Read these off the row that follows.
1) What is the entry just left of 144.563?
2) What is the entry just right of -54.684?
3) What is the entry just right of 26.954?
[  48.506  -47.082   62.940   53.377   26.954    3.473  -83.348   38.113
  144.563  -54.684  -78.131 -174.575]
1) 38.113
2) -78.131
3) 3.473

W =
0.721; 0.052; 0.095; 1.643; -0.266; -0.625; -1.105; 0.920; -0.271; -0.270; -0.948
-1.604; -2.563; -0.462; -1.383; -2.243; -0.249; -0.640; 0.139; 3.637; 0.125; 0.009
-1.760; -2.732; -0.396; -1.321; -2.534; -0.267; 0.095; 0.115; 4.089; -0.008; -0.025
0.908; -0.030; 0.136; 2.077; -0.588; -0.773; -1.287; 1.244; -0.270; -0.286; -1.131
1.560; -1.055; 0.856; 6.118; -6.408; -0.105; 1.753; 4.966; 0.514; -0.562; -0.837
-0.216; -0.278; -0.077; -0.511; -0.166; 0.026; -0.495; -0.086; 0.244; 0.173; 0.201
-0.333; -0.538; -0.176; -0.778; -0.307; 0.021; 0.564; -0.080; 0.451; 0.257; 0.244
-0.840; -1.554; -0.427; -1.387; -0.985; -0.110; -3.526; 0.036; 1.606; 0.472; 0.271
Counting starts at 0.
Which number is the entry just right of 0.125?
Answer: 0.009
The top entry of the column that holds the largest entry is 1.643
Which number is the entry in row 0 and column 0?
Answer: 0.721
Which number is the entry in the top-right corner?
Answer: -0.948
Which number is the entry just left of the largest entry?
Answer: 0.856
The entry at row 0, column 1: 0.052
Which number is the bottom-left entry?
Answer: -0.840
Which number is the entry directly above -0.030?
Answer: -2.732
The entry directly above the smallest entry -> -0.588
Which number is the entry in row 2 and column 0?
Answer: -1.760
Which number is the entry directly above -0.286?
Answer: -0.008
The bottom-right entry: 0.271
The entry at row 1, column 2 -> -0.462
The entry at row 1, column 1 is -2.563
Which number is the entry just left of the smallest entry?
Answer: 6.118
The entry just left of -0.286: -0.270
The top entry of the column that holds the smallest entry -> -0.266
Which number is the entry directly below the largest entry?
Answer: -0.511
The entry just right of 0.139 is 3.637
The entry just left of -0.077: -0.278
The entry just right of -1.105 is 0.920
Which number is the entry directly above 0.173?
Answer: -0.562
Which number is the entry just right of 3.637?
Answer: 0.125
Which number is the entry just right of -0.625?
Answer: -1.105
The entry just left of 1.643: 0.095
The entry just right of the smallest entry is -0.105
The entry just right of -1.287: 1.244
Which number is the entry directly below -0.266?
Answer: -2.243
Which number is the bottom entry of the column that holds the largest entry?
Answer: -1.387
Which number is the bottom entry of the column that holds the smallest entry?
Answer: -0.985

Read these off the array that follows. Indices start at 0.
1) What is the entry at row 1, column 2?
2) What is the entry directly below 0.833?
3) What is the entry directly below -0.413?
4) What is the bottom entry of the column that holds the smallest entry?
5) What is the entry directly below the smallest entry?
6) What is the entry in the top-right corner?
7) What is the entry just right of 7.150?
8) What is the entry at row 0, column 2?
-0.413; -6.353; -2.570; 3.229; 2.400; -2.924
0.897; 0.833; -2.041; 0.572; 1.306; -7.007
4.811; 1.812; -1.079; -6.880; 4.241; 4.252
-6.073; -2.366; 4.911; 4.726; 1.875; -3.409
-3.403; 7.150; 3.217; 5.155; -0.985; 3.493
1) -2.041
2) 1.812
3) 0.897
4) 3.493
5) 4.252
6) -2.924
7) 3.217
8) -2.570
